These are the activations of a small neural network, seen along a few directions. Each row is one input.
In each table, some parts of the input vary, and every possible input appears once, in random order.
A made-up example of a description, with smaller parts first: one of 8 places around a ring, together with either a single point or (one of 2 separate values, together with one of 4 places along a line) or one of 11 places around a ring.
Shared parts are said once, and a part with two or three values counts as separate values.
(in the rows, 128 means zero)

Other details of the inputs vary at random and push rows far along two fixed directions, the same in every table; ignore that.

Rows:
r1: [154  56  93 141 139 118 184  98 182 179 130]
r2: [119 112 109 149 103  82 148 148 135 158 125]
r3: [171 149 157  84 171 195 133  77 137 134 118]
r4: [166  59 104 138 107 107 174 131 165 155 148]
r5: [103 110  90 184 113  80  83 180 125 102 132]
r6: [130  76  93 164 110 110 148 129 163 177 128]
r7: [201  44  94 140 142 125 197 106 196 183 132]
r8: [174  47 103 140 139 127 183 115 176 177 148]
r9: [122 160 155  81 150 170 117  79  91 112 128]
r10: [ 82 182 163 102 151 149 106 149 105  88 100]
r11: [134  95  83 179 137  88 119 169 168 133 132]
r12: [ 75 107 116 169  96  51 119 196 136 114 105]
r13: [121 170 170 115 139 166  79 113  84 117 117]
r14: [ 99 203 161 105 104 137  64 141  71 102 115]
r15: [180  52 100 117 123 114 196 100 200 165 153]
r16: [146  59 105 154 105  95 154 142 141 157 150]
r17: [100 187 163 109 101 145  65 131  82 101 123]
r18: [203 115 135  66 165 214 173  57 152 121 125]
r19: [106 199 134 126 146 144  69 162  92  77 120]
r20: [132  99  93 171 133  79 177 147 179 106 139]
r21: [ 92 190 148 144 163 142 115 137 107  79 138]
r22: [149  69  91 169 169 116 195 111 207 126 146]
r23: [160 148 156  85 140 181 121  86 124 108 119]
r24: [123 172 165 113 138 177  86 119  65 113 122]
r25: [200 123 134  51 175 210 189  67 152 129 134]
r26: [ 95 112 114 174  94  67 123 164 118 164 129]
r27: [120 191 147 111 179 170 144 113 126  72 133]
r28: [ 93 188 149 134 144 146 113 133 103  55 139]
r29: [180  60  83 114 135 118 211  91 198 168 125]
r30: [188 140 106  72 199 205 152  81 175  89 120]
r31: [173  69 101 135 134 117 166 107 203 183 131]
r32: [124 118 119 165  74  70 112 178  95 133 122]
r33: [ 90 117 124 174  89  49 110 169 109 161 133]
r34: [120 112 123 181  75  49 107 182 123 152 121]
r35: [106 107 125 181  86  65 112 191 103 161 146]
r36: [ 99 101 115 177  71  60  86 165 120 146 132]
r37: [ 68 127 113 208 103  54 108 184 111  88 146]
r38: [198 122 132  43 177 200 196  54 173 137 140]
r39: [ 80 163 163 107 168 170 100 128 107  91 104]
r40: [ 68 106 124 182 111  59 112 196 138 132 112]
r41: [111 146 152  84 162 177 132 109 139  82 107]
r42: [ 85 210 152 116 106 149  79 147  64 117 115]
r43: [ 99 114  97 176  62  61 117 180 120 152 120]
r44: [113 122 127 162  85  72 119 187 100 148 140]
r45: [ 92 117 117 162  75  70 114 160 108 136 129]
r46: [104 185 149 100 112 176  93 115  84 106 120]
r47: [ 93 164 146 112 123 147  99 114  72 112 124]
r48: [101 124 125 164  77  50 117 186 112 155 147]
r49: [165 142 129  75 175 218 162  63 156 150 120]
r50: [100 193 137 124 135 153  57 153  85  59 124]
r51: [185 114 132  52 175 196 187  37 169 131 130]
r52: [183  52  67 148 177 136 169 110 219 141 132]
r53: [ 89 125 119 166  69  35 109 177  97 141 126]
r54: [181  39  97 128 147 122 199  93 207 188 154]
r55: [ 67  93 119 176 104  63 107 182 129 113 114]
r56: [149  66 107 134 118 102 163 117 162 160 155]
r57: [128 169 159  91 152 188  91  91 109 125 122]
r58: [125 185 160 113 119 148  95 142  66 112 118]
r59: [144 159 157  79 162 180 137  93 122 139 144]
r60: [104 177 163 124 109 150  67 139  40  96 123]
r61: [169  79 100 135 116 100 164 122 195 174 126]
r62: [101 171 142 109 121 173  92 111  81 114 122]
r63: [141 158 162  92 145 182  98  89  96 105 120]
r64: [125 184 164 105 116 143  87 129  80 101 111]
r65: [129 181 158  76 151 162 129  94 100 122 122]
r66: [121 163 159  87 161 175 117  81  98 126 126]
Each input here is: one of 6 places around a ring, together with either one of 3 separate values or one of 8 places around a ring.
The inputs of r41 and r12 match in every part but the place on the ring of 6. If r50 is changed in the same way as r41 into r12, which row does it become? -> r30
The inputs of r27 and r22 match in every part but the place on the ring of 6. If r42 is changed in the same way as r27 into r22, which row does it become? -> r6
A walk changes only the place on the ring of 8. It starts at r33 and steps to r26. List the rest of the walk in order. -> r49, r31, r3, r7, r35, r59
Which other rows does r40 become when the choice among 3 separate values takes its other values? List them by row number. -> r11, r21
Which other rows does r55 become when the choice among 3 separate values takes its other values? List them by row number. -> r5, r37

Rows:
r67: [ 56 114 141 180 110  55 108 177 139 131  96]
r68: [185   5  79 191  36  41 121 174 148 193 137]
r69: [128  51  91 178 137  81 127 135 198 151  95]
r70: [204  88 143  25 144 186 246  33 165 166 145]
r71: [133 138 141 112 114 157  89  87 104 191 122]
r72: [147 139 142 130  59  83 100 178  62 148 138]
r73: [173 111 110 143 140 101 158 149 168 101 121]
r74: [102 193 159  46 194 228 141  78 140 103  88]
r75: [ 89 201 124 154  88  77  75 214  73  73 115]
r76: [ 95 119 116 161 173 160 106 119 121 124 127]
r77: [113 107  87 133 108  71 203 141 170 115 120]
r78: [139  91 157  79 128 168 170  83 138 198 115]
r79: [102  43  55 196  98  48 122 180 195 165  93]
r80: [164 132 127 136 137 162  95 121 146  78 116]
r81: [ 90 237 195  76  90 141 106 100  23 121 153]
r82: [ 88 179 134 172 103 116  19 192  72  65 144]
r83: [ 73 229 183  71 159 155 117 115  67  50 145]
r84: [239 128 125  64 149 231 134  34 141 156 139]
r85: [ 99  15  80 196 118  38 189 168 234 189 145]
r86: [204  85  90 116 177 128 192 115 210 119 153]
r87: [134 220 163 101 192 210 115 120  64  52 148]
r88: [144 159 114 122 124 170  85 139 133  76 111]
r89: [ 24 182 154 190  51   6  85 217  61  77 123]
r90: [119 131 129 126 168 131 202  97 130  98 160]
r91: [233  88 101 108 118 123 192  97 169 192 153]
r92: [131 118 150  86 123 166  86  99  80 174 100]
r93: [137 130 114 176 141 154  91 144 110  87 153]
r94: [ 47 119 133 197 131  88 124 169 114 139 137]
r95: [ 80 200 193  94 111 163  91 107  58 172 122]
r96: [165  89 111  81 221 203 153  57 206 135 123]
What is each input in this table made of? -> one of 5 places around a ring, together with either one of 2 separate values or one of 4 places along a line
The inputs of r69 and r80 match in every part but the place on the ring of 5. If r76 is changed in the same way as r69 into r80, which row does it become? -> r93

Rows:
r97: [166 153 149  49 170 214 151  61 140 133 119]
r98: [ 90 181 166 127 102 121  77 154  51 107 121]
r99: [141 174 145  95 165 184 116 104 118  88 123]
r100: [116 158 154 113 120 135 107 140  84 130 123]
r101: [122  87 106 158 137  93 172 139 179 139 133]
r102: [144  51  92 142 153 101 204 111 210 147 135]
r103: [149  87 104 134 106  95 157 135 158 170 132]
r104: [105 189 154 111 114 140  87 135  75 122 127]
r105: [197  76 107  99 169 172 191  66 182 159 137]
r106: [165 100 123 110 129 136 170 109 156 155 129]
r107: [122 107 121 139  97  98 135 144 132 155 121]
r108: [142  75  99 174 100  71 146 149 148 172 138]
r109: [143  68  92 159  95  77 150 144 158 163 143]
r110: [157 145 134  78 193 208 138  75 150 101 115]
r111: [ 85 178 163 131 105 130  64 152  59 109 133]
r112: [124 170 144  99 135 168 109 104  88 116 130]
r113: [115 161 141 117 151 171  95 128 106  94 121]
r114: [ 87 125 113 205  73  52  82 210 102 115 135]
r115: [134  75  88 171 113  73 142 150 182 140 123]
r116: [105  96  97 206  80  41 109 198 135 128 134]
r117: [131 160 141  97 171 178 112 102 128  96 115]
r118: [124 100 127 147 101  95 136 141 129 144 124]
r119: [116 165 156  93 134 160 104 117  95 131 120]
r120: [118 167 147 102 133 170 104 102  93 117 125]
r121: [122 152 131 122 139 160 106 129 120  99 122]
r122: [163  89  92 133 146 131 163 118 179 128 129]
r123: [179 142 152  56 176 212 150  60 131 118 129]
r124: [134 104 116 138  97  95 132 137 128 140 134]
r125: [202  88 113  91 160 167 197  68 196 166 136]
r126: [ 82 181 160 137 107 129  67 147  55 112 129]
r127: [123 158 156  92 136 165 104 105  94 112 124]
r128: [122  86  99 148 130  85 178 136 171 131 137]
r129: [190  80 111  91 168 171 190  65 197 170 128]
r130: [131 108 125 145  95  92 139 141 125 141 129]
r131: [166 145 144  58 171 219 145  56 138 122 129]
r132: [123 158 161 100 129 157 103 113  93 112 127]
r133: [133  94 108 131 160 127 181 112 184 135 128]
r134: [125 163 147 113 155 179 103 123 110  92 124]
r135: [100 100  92 199  82  33 106 195 137 131 128]
r136: [105 160 145 126 122 139  96 127  88 130 125]
r137: [ 84 171 142 128 136 130 118 138 111 100 123]
r138: [ 71 179 140 157 102 108  59 177  75  89 119]
r139: [172 154 130  64 194 217 151  66 151  97 120]
r140: [200  81 115  83 166 168 194  75 188 170 131]
r141: [153  84 109 148 115  94 152 135 158 172 136]
r142: [ 78 182 154 134  84 102  75 173  53 120 121]
r143: [137  73  99 158  88  69 158 146 151 159 128]
r144: [115 160 137 134 139 134  93 146 102  98 123]
r145: [151  99 121 113 125 135 162 101 154 144 120]
r146: [ 79 120 133 183  63  46  92 199  90 150 125]
r147: [123 111 129 128 116 116 133 135 126 152 120]
r148: [112 168 139 123 114 135 102 130  84 127 130]
r149: [120 145 150 104 130 152 120 111 102 122 116]
r150: [151  81  96 159 134  92 147 143 175 137 129]
r151: [ 83 105 111 173 103  59 139 167 142 124 132]
r152: [107 187 149 124 134 140  83 142  93  85 123]
r153: [ 92 185 160 129  99 126  68 152  57 107 138]
r154: [146 164 139  65 196 207 173  69 150 100 126]
r155: [125 165 143 119 149 166  97 135  99  94 127]
r156: [117 148 141 115 135 156 108 110  99 127 127]
r157: [117 165 146 118 151 164  98 128 108  91 121]
r158: [100 119 126 173  82  69  90 179  93 141 141]
r159: [122  87  99 170 120  72 173 153 176 140 138]
r160: [ 99 175 154 109 149 146 128 124 104  87 133]
r161: [134 164 156  80 138 179 113  91 103 109 123]
r162: [ 98  89 100 206  87  40 105 196 140 133 127]
r163: [131  74  86 177 108  72 139 157 176 140 124]
r164: [125 124 121 139 109 117 125 126 125 147 128]
r165: [144  68  88 178 119  78 146 160 171 141 133]
r166: [184  55  89 145 124 107 193 105 195 179 140]
r167: [121 144 144 108 134 157 106 113 104 125 131]
r168: [177 156 152  50 171 212 157  64 137 132 127]
r169: [164  89 118 123 136 131 165 104 173 166 132]
r170: [132  64  86 178 119  79 142 156 176 142 127]
r171: [ 82 188 156 141 124 124  62 161  79  85 118]
r172: [177  49  72 152 136 112 184 125 207 149 135]
r173: [ 84 185 168 122 103 124  70 157  61 122 123]
r174: [141 153 149  76 192 191 164  81 140  97 131]
r175: [ 75 186 155 143  85 104  62 165  64 124 123]
r176: [157  61  90 148 155 102 205 120 207 152 137]
r177: [ 51 180 160 151 115  97  86 172  73  87 129]
r178: [119 108 114 169  88  79 120 154 118 148 140]
r179: [161 150 149  77 170 204 145  67 130 131 127]
r180: [139 104 123 141  98  96 133 137 131 140 138]
The inputs of r154 and r137 match in every part but one. If r148 is changed in the same way as r154 into r137, which row does it become? -> r164
The inputs of r112 and r156 match in every part but one. If r172 is changed in the same way as r112 into r156, which row does it become? -> r113
The inputs of r177 and r160 match in every part but one. If r111 is changed in the same way as r177 into r160, which row does it become? -> r153
What is each input in this table made of? -> one of 6 places around a ring, together with either one of 2 separate values or one of 4 places along a line or one of 8 places around a ring
Which other rows does r149 become when the place on the ring of 6 takes its other values? List them by row number. -> r98, r118, r130, r143, r145
A walk changes only the place on the line of 4. It starts at r150 and steps to r144. List the rest of the walk in order. -> r165, r155
Which other rows does r128 become when the choice among 2 separate values takes its other values? List them by row number. -> r154
Which other rows does r152 become when the place on the ring of 6 takes its other values? List them by row number. -> r115, r117, r135, r150, r171
Which other rows does r159 become when the choice among 2 separate values takes its other values? List them by row number. -> r160

Rows:
r181: [135 126 130 128 133 139 143 112 125 144 135]
r182: [112 144 119 149 170 134 139 144 150  82 127]
r183: [143 144 142  79 167 181 153  82 129 139 128]
r184: [147 103 139  93 148 156 179  85 155 135 134]
r185: [150  44  88 158 117  79 189 119 183 180 139]
r186: [123 111 105 151 161 136 122 137 167  85 113]
r187: [129  82  84 190 144  72 146 166 191 109 136]
r188: [136  77 113 150 109  85 164 137 147 152 137]
r189: [155 112 121 125 123 116 134 133 144 142 129]
r190: [ 96  98 107 199  60  42  82 195 119 155 113]
r191: [195  58  80 131 124 125 183 104 195 158 141]
r192: [168  61 104 111 146 128 210  87 215 175 124]
r193: [140 181 169  85 151 187 101 100  84  99 134]
r194: [133 149 146 100 144 181  98  92 101 119 118]
r195: [118 148 135 139 114 113 121 146 116 143 123]
r196: [162 116 131 109 138 165 135 107 129 129 139]
r197: [113 200 166 108 129 157  72 133  78 112 122]
r198: [103 109 116 172  69  61  82 187 106 138 114]
r199: [ 87 186 148 146  90 116  52 173  66 120 122]
r200: [124 148 155  78 160 184 149  72 123 124 129]
r201: [135 101 104 162  92  74 151 153 139 146 138]
r202: [ 88 198 157 115 105 125  90 142  57  96 127]
r203: [126 129 131 106 121 127 156 108 136 125 131]
r204: [ 65 156 142 193  65  52  48 197  54 127 139]
r205: [132 207 175  50 175 219 123  74  96 107 113]
r206: [164 160 152  67 181 209 132  70 125 127 131]
r207: [123 143 126 148  94  92 101 153 102 121 139]
r208: [183  52 102 135 137 119 204 105 189 165 141]
r209: [105 157 126 125 181 148 136 128 141  70 122]
r210: [117 111  94 173 146 108 124 163 163  92 131]
r211: [ 74 136 142 144 101  90 111 154 100 141 130]
r212: [166  97 115 113 154 149 178  98 167 166 134]
r213: [ 52 220 187 103 104 130  64 158  37  90 115]
r214: [176  47 102 138 124 125 162 108 179 154 126]
r215: [166  92 107 117 142 152 149 106 160 161 136]
r216: [ 82 142 132 158  79  61  98 186  87 131 122]
r217: [141 184 166  56 175 234  96  70  93 108 111]
r218: [121 126 119 148  91  97  97 169 110 137 128]
r219: [ 78  91  95 194 124  50 148 180 176 104 128]
r220: [166 154 145  68 167 192 158  86 134 125 122]
r221: [125 146 132 124 105 133  93 130  99 110 118]
r222: [126 131 127 137 116 135 103 129 107 136 137]
The inputs of r215 and r217 match in every part but one. If r218 is changed in the same way as r215 into r217, which row does it become? -> r198
What is each input in this table made of? -> one of 6 places along a line, together with either a single point or one of 6 places around a ring
Which other rows agree with r187 in the place on the line of 6? List them by row number. -> r189, r193, r197, r204, r206, r207
Which other rows does r211 become when the place on the ring of 6 takes its other values? List them by row number. -> r184, r192, r200, r203, r213
